These are the activations of a small neural network, seen along a few directions. Each row is one input.
In each table, some parts of the input vary, and every possible input appears once, in random order.
A made-up example of a description, with smaller parts first: one of 8 places around a ring, together with either a single point or (one of 2 separate values, together with one of 4 places along a line) or one of 9 places around a ring.
Shared parts are said once, and a part with two or three values counts as separate values.
(in the rows, 128 means zero)

Rows:
R1: [138 115  86 101 152 131 141 163 180 158 153 176 128 155 139 132]
R2: [ 96  71 147 110  62 117 129  85 100 143 104  88 122 132 146 103]
R3: [116 193 170 147 169  98 128 144 108  92 133  79 113 121 122 101]
R4: [159 129 147 111 177 103 119 135 148  97 138  99  78  98 141 154]
R5: [112 178 140 169 116 152 127 133 110 114 115 150 186 113  75 123]
R6: [155 111 106 107 126 145 104  64 106 114 140 147  94 119 165 134]
R7: [170  90  94 153 125 163  85 109 121 118 135 171 135 102 103 169]
R8: [ 93 181 111 138 141 130 152 173 136 150 150 151 164 178 119  76]
R9: [156 113 119 132 126 155 119 124 151 120 118 174 148  90  96 177]
R10: [131 163 141 153 117 154 146 138 131 126 101 154 177 108  94 162]
R11: [151  92  62 124 150 141 107 147 152 156 170 173 115 166 144 123]
R12: [106  50 138 155  57 133 107 137 112 151  95 109 166 118  78 139]
R13: [141 132 127  87 129 138 137  78 135 113 124 149 105 109 160 142]
R14: [135 178 170 131 170  99 146 149 129 102 120  80 105 115 141 138]
R15: [111  66 166 135 104  80 111 141 113 128 117  39  93 122 127 116]
R16: [118 178 148 106 122 136 163  89 116 118 107 130 131 126 160 128]
R17: [102 192 149 121 120 134 146  85  96 108 120 128 139 132 140  92]
R18: [172 105 122 132 176 111  85 119 119  96 156  99  66 108 147 148]
R19: [ 87  55 108 128  80 110 137 169 139 191 129 109 139 175 123  89]
R20: [112 166 109 121 142 130 170 178 159 164 136 155 156 173 139 115]
What is each input in this table made of?
> one of 4 separate values, together with either a single point or one of 4 places along a line
Changing only the choice among 4 separate values turns R16 into R10. The same change can be made to R2. Which row results?
> R12
Which other rows agree with R18 in the choice among 4 separate values? List them by row number.
> R3, R4, R14, R15

Rows:
R21: [107 200 181 133 118 111 170 100  91 101  92  95 122 103 134 129]
R22: [151  89 151 116 157  72  82 106 108  80 144  54  47 100 148 135]
R23: [149  88 153 123  91 111 117  66 100 113 104  92  77  85 141 167]
R24: [ 93  10  86 120  53 145 129 180 167 194 123 162 169 141  78 134]
R25: [165  98 159 148 141  90  86  99  99  79 127  60  64  71 126 163]
R26: [144 107  69 132 119 154 153 192 184 198 138 225 188 179 116 147]
R27: [104 192 185 120 152 100 161 113 113  98 119  71 104 116 161  92]
R28: [ 60 125 117 127  69 136 169 198 172 187 119 158 213 167  72 104]
R29: [174 183 139 114 183 154 113  91 125  77 127 146 111  90 150 172]
R30: [183 181 147 129 216 140  96 110 120  61 144 122 103  85 133 170]
R31: [159  89 164 129 132 109  77  85 101  77 117  70  85  82 139 165]
R32: [132 122  45 147  99 179 119 152 142 171 167 237 192 178 110 108]
R33: [172 180 131 103 166 160 127  82 125  85 121 157 119  96 152 173]
R34: [117 113  57 135 113 169 129 147 175 166 143 248 195 160  79 109]
R35: [133 202 193 156 163 100 132 129  94  69 116  63 103  96 117 126]
R36: [138  84 149 101 124  85 100  84 110 102 128  75  51 108 163 135]
R37: [ 84 125 114 139  78 126 169 206 153 214 105 151 208 191 101 106]
R38: [121 196 195 138 157 112 128 117  92  67 104  74 127 103 132 128]
R39: [132 112  41 155 119 173 147 172 164 189 148 214 184 202 123 140]
R40: [ 91  17  77 136  57 150 105 140 140 190 118 180 170 151  67  98]
R41: [118  11  84 132  62 135 129 189 148 219 107 155 163 166 107 134]
R42: [165 184 130 101 209 118 114 111 133  81 154 130  71 109 162 143]
R43: [165 178 122  89 176 143 148  91 147 105 145 145  90 107 177 136]
R44: [117 105  71 120 110 163 153 185 202 172 152 233 194 153  90 146]
R45: [ 67 138  95 156  64 148 139 164 107 190 139 166 214 188  95  69]
R46: [178 183 144 122 199 147 103 100 123  68 135 134 106  87 143 171]
R47: [104  24  68 150  45 160  96 145 105 197 144 170 166 169  99  97]
R48: [112 195 191 131 142 116 140 107  91  77  96  85 134 105 138 129]
R49: [168 180 130 100 194 137 133  99 146  96 150 134  82 101 174 136]
R50: [ 71 130  89 163  80 147 163 185 133 207 119 140 204 213 109  99]
R51: [114 192 188 127 167  96 148 123 113  88 127  60  98 113 154  91]
R52: [142  75 149  98 107 104 125  71 121 121 126  77  64 104 168 127]
R53: [144  87 151 109 141  78  90  95 110  91 136  65  48 103 157 135]
R54: [153  93 157 133 108 104 103  76 101 101 110  82  70  78 140 166]
R55: [124 191 190 133 182  92 138 133 113  78 135  49  94 112 144  91]
R56: [105  16  59 157  64 156 124 167 128 212 121 146 159 190 114 128]
R57: [ 60 131 106 141  73 143 145 159 145 183 114 174 214 175  61  68]
R58: [178 179 137 116 227 123 116 118 140  80 166 110  75  95 156 135]
R59: [ 97 188 178 110 136 103 178 103 110 110 114  81 112 122 162  92]
What is each input in this table made of?
> one of 3 separate values, together with either one of 5 places around a ring or (one of 2 separate values, together with one of 4 places along a line)
Changing only the choice among 3 separate values turns R51 into R53. The same change can be made to R27. Which row results?
> R36
Which other rows does R47 become when the place on the ring of 5 takes its other values? List them by row number.
> R24, R40, R41, R56
Which other rows does R34 become when the choice among 3 separate values takes its other values? List them by row number.
> R40, R57
A walk changes only the place on the line of 4. It starts at R30 and steps to R46. List the rest of the walk in order.
> R29, R33

Rows:
R60: [128  96 184  94 111  70 147  98 139 104 125  66  56  76 163 125]
R61: [160  95 185 158 137  83  82 151 104  80 117  35 106 102 125 186]
R62: [108 179 122 166 107 131 176 177 110 191 108 139 163 167 136 105]
R63: [ 89 166 119 168 111 137 182 163 141 174 118 134 178 172 116 104]
R64: [125  54 121 130  77 118 132 161 117 190 108 107 125 133 124 138]
R65: [135  92 181 141 155  77 107 128 121  97  96  55  58  66 103 144]
R66: [178 163 123 133 225 120 113 132 157  85 140 129  55  71 108 160]
R67: [137 142 138 156 183 108  82  93  87  82 143  92  73  95 107  85]
R68: [125 144 133  81 149 121 110  50  84  99 136  98  93 163 203  94]
R69: [169 168 126  87 182 112 150  99 179  96 171 139  55  80 172 139]
R70: [129 146 143 113 144 104 117  65 107  92 173 102  73 100 165  65]
R71: [154 108  72 149 148 158 149 149 176 164 150 178 134 158 136 148]
R72: [108  48 128 105  78 119 114 163 142 176 116 123 149 130 100 133]
R73: [ 93  92  91 113  93 135  82 139 122 133 155 171 155 161  93  83]
R74: [143  84 167 134  53 154 116  56 111 118  66 130 141  63 110 186]
R75: [172 121  71 147 145 151 143 162 144 183 141 182 120 150 156 152]
R76: [135  59 116 141  78 118 140 163 105 192 101  99 115 132 141 138]
R77: [165 141 104 125 128 196 130  61 126  96 109 208 151  58 124 212]
R78: [ 87 159 128 125 102 120 151 179 148 165 116 162 198 162  92 102]
R79: [ 91  90  86 139 100 146 100 122 128 134 160 151 147 169 102  83]
R80: [ 99  94  83 152 102 148 108 119 115 144 160 143 138 170 114  85]
R81: [148 134 122 149  83 176  91  31  79  92 109 162 149  93 115 124]
R82: [116 105  84 151 101 140 103 128  86 163 153 147 126 163 130  88]
R83: [ 70 146 124 123 109 128 156 169 179 140 120 155 215 163  81  97]
R84: [158 144 141 172 166 113  56 114  70  67 163  72 118 129 127 128]
R85: [162 166 114  52 189 131 143  82 152 104 131 136  78 145 216 172]
R86: [146 100  78 135 147 156 143 152 187 154 151 186 146 157 122 145]
R87: [100 222 187 103 144 102 189 120 137  97 138  99 104  94 152  84]
R88: [140  92  91  92 141 145 117 173 187 138 146 213 170 145 103 138]
R89: [125 110  82 163 105 142 108 128  76 167 148 138 118 162 148  87]
R90: [108 215 186 151 189 109 151 152 115  87 105  90 106  87  90 103]
R91: [101  46 131  93  79 119 105 166 155 166 117 131 161 128  91 128]
R92: [ 96 221 175  70 149 120 179 104 112 106  97  95 125 162 194 116]
R93: [108  44 120 130  83 128 137 150 148 171 116 102 141 137 109 133]
R94: [ 82 159 121 153 110 133 174 164 154 164 120 141 190 170 102 103]
R95: [203 163 128 151 207 128  85 154 139  68 161 107 108 109 132 203]
R96: [148  99  87 106 140 145 124 168 177 152 147 206 156 148 112 143]
R97: [121 200 165 140  85 176 167  76  95 106  80 166 192  85  88 155]
R98: [127  95 172  59 114  88 142  82 113 109  86  62  75 142 201 153]
R99: [132 217 190 171 172 116 120 176  99  70 125  69 158 124 116 149]
Changing only one part turns R79 into R78. The same change can be made to R67. Which row results?
> R90
What is each input in this table made of?
> one of 4 separate values, together with either a single point or one of 4 places along a line or one of 5 places along a line
Which other rows agree with R60 in the choice among 4 separate values? List them by row number.
> R61, R64, R65, R72, R74, R76, R91, R93, R98
Which other rows does R88 become when the choice among 4 separate values takes its other values? List them by row number.
> R73, R83, R91

Rows:
R100: [107 132 107 124 118 131 143 146 137 157 137 148 146 165 131 100]
R101: [145  24  94 130  86 139  92 126 137 155 130 145 128 124 113 151]
R102: [115 157 126 140 129 137 141 153 137 135 128 148 161 137 106 120]
R103: [108 150 120 135 112 143 141 133 126 143 127 153 163 144 116 110]
R104: [154 139 123 127 154 135 117 121 137 106 137 146 118 106 123 152]
R105: [119 133 156 120 119 114 133 108 110 115 116  91 113 120 144 121]
R106: [122 129 151 124 142  97 127 137 125 118 130  83  99 126 138 117]
R107: [149 124 114 115 139 140 123 105 133 120 133 148 113 118 144 144]
R108: [149 117 110 110 141 136 123 109 137 125 137 146 107 124 149 141]
R109: [148 130 119 118 136 142 123 101 130 115 129 150 118 112 138 148]
R110: [117 139 110 134 138 126 142 168 143 153 139 142 144 161 126 113]
R111: [129 154 163 142 137 117 125 121 108 102 113  94 121 106 121 133]
R112: [112  29 128 142  67 118 105 129 114 157 112  94 126 125 107 124]
R113: [123 136 155 129 140 102 128 132 122 112 127  86 106 119 133 120]
R114: [109 137 113 125 115 136 150 141 137 155 129 149 152 157 130 108]
R115: [159 127 112 124 161 131 116 130 140 119 145 140 106 121 140 148]
R116: [120 144 164 126 117 122 132 100 104 107 105  99 124 108 132 129]
R117: [119 138 160 123 118 118 133 104 107 110 111  95 119 114 138 125]
R118: [129 148 160 140 138 112 126 125 111 106 118  90 116 112 127 130]
R119: [148 112 104 109 145 132 116 113 136 127 146 145 101 131 151 132]
R120: [115 162 130 142 127 140 140 149 133 131 123 150 165 130 100 124]
R121: [128 143 156 137 140 108 126 129 114 110 123  86 110 118 133 126]
R122: [114 145 118 134 134 130 143 162 145 145 136 145 151 150 116 113]
R123: [159 133 116 128 158 134 116 126 136 113 141 142 111 115 134 151]
R124: [108 156 124 137 110 146 140 129 123 138 122 155 167 138 111 114]
R125: [114 151 122 137 131 133 142 157 141 140 132 146 157 143 111 117]
R126: [104  43  95 143  66 141 117 156 138 182 120 145 171 158  94 122]
R127: [109 143 117 129 112 140 149 137 134 150 126 151 158 150 125 112]
R128: [116 122 144 116 124 105 127 117 113 123 129  88 100 134 150 108]
R129: [118 127 152 116 121 110 134 112 114 119 120  88 106 127 150 118]
R130: [148 137 124 121 133 145 122  98 126 111 124 152 123 106 132 151]
R131: [155 119 111 114 162 125 116 133 147 121 148 141 101 122 139 142]
R132: [157 146 125 134 153 140 116 118 129 105 132 146 121 105 123 158]
Changing only one part turns R128 into R100. The same change can be made to R121. Which row results?
> R125
What is each input in this table made of?
> one of 3 separate values, together with either a single point or (one of 2 separate values, together with one of 5 places along a line)
Which other rows does R111 become when the choice among 2 separate values takes its other values? List them by row number.
> R116
Which other rows does R131 become when the choice among 2 separate values takes its other values? List them by row number.
> R119
Which other rows does R102 become when the place on the line of 5 takes its other values? List them by row number.
> R110, R120, R122, R125

Rows:
R133: [128 114  90 123 135 131 126 136 134 153 154 147 116 163 147 103]
R134: [138 107 108 132 150 117 126 173 153 147 145 129 122 147 129 135]
R135: [150  95  96 142 123 152  93 123 129 126 140 166 139 118 102 146]
R136: [158  92 108 143 127 148 105 137 140 129 127 154 137 111 105 170]
R137: [150  91 108 122 117 149 123 121 150 138 122 165 133 106 116 165]
R138: [103 194 127 117 123 147 170 134 139 138 121 168 175 153 132 114]
R139: [129 110  96 132 146 123 112 159 142 143 158 142 124 156 125 109]
R140: [ 98  77 138 150  83 113 106 138 107 143 120  93 141 138 100 101]
R141: [146  95  99 109 109 157 118  99 138 137 125 174 137 122 133 157]
R142: [132 106 108 110 139 120 143 156 164 155 139 141 117 143 139 129]
R143: [116 191 136 151 144 136 156 172 140 134 120 145 175 140 101 129]
R144: [147  98  89 134 113 158 106 100 120 136 137 172 132 124 124 140]
R145: [187 154 164 117 179 118  96  62 104  50 130  96  59  58 158 172]
R146: [108 189 136 130 132 138 174 155 152 140 116 158 170 136 113 124]
R147: [103 197 117 142 128 151 157 135 120 139 133 165 171 154 122  95]
R148: [135 139 202 122 145  84 112  73  85  61 110  22  57  76 157 132]
R149: [165 172 165 103 201  90 115  97 116  65 148  69  40  94 181 139]
R150: [108  74 149 148  88 109 120 152 117 146 108  82 138 129 103 128]
R151: [144 249 194 118 202 105 142  93 100  49 118  84  83  85 156 133]
R152: [ 96  76 140 113  68 120 133 114 115 152 104 101 139 141 133 112]
R153: [101  73 148 126  77 112 137 136 127 153 103  94 134 124 115 122]
R154: [127 109 100  97 131 128 139 135 152 153 143 149 121 161 157 120]
R155: [ 96  80 131 140  72 122 120 115  98 153 115  99 134 144 124  94]
R156: [107 192 123 151 140 144 143 158 129 130 136 158 178 147  99 103]
What is each input in this table made of?
> one of 4 separate values, together with either a single point or one of 5 places around a ring
Changing only the choice among 4 separate values turns R154 into R138. The same change can be made to R142. Which row results?
> R146
Which other rows does R149 become when the choice among 4 separate values takes its other values? List them by row number.
> R145, R148, R151
Which other rows agree with R153 in the choice among 4 separate values? List them by row number.
> R140, R148, R150, R152, R155
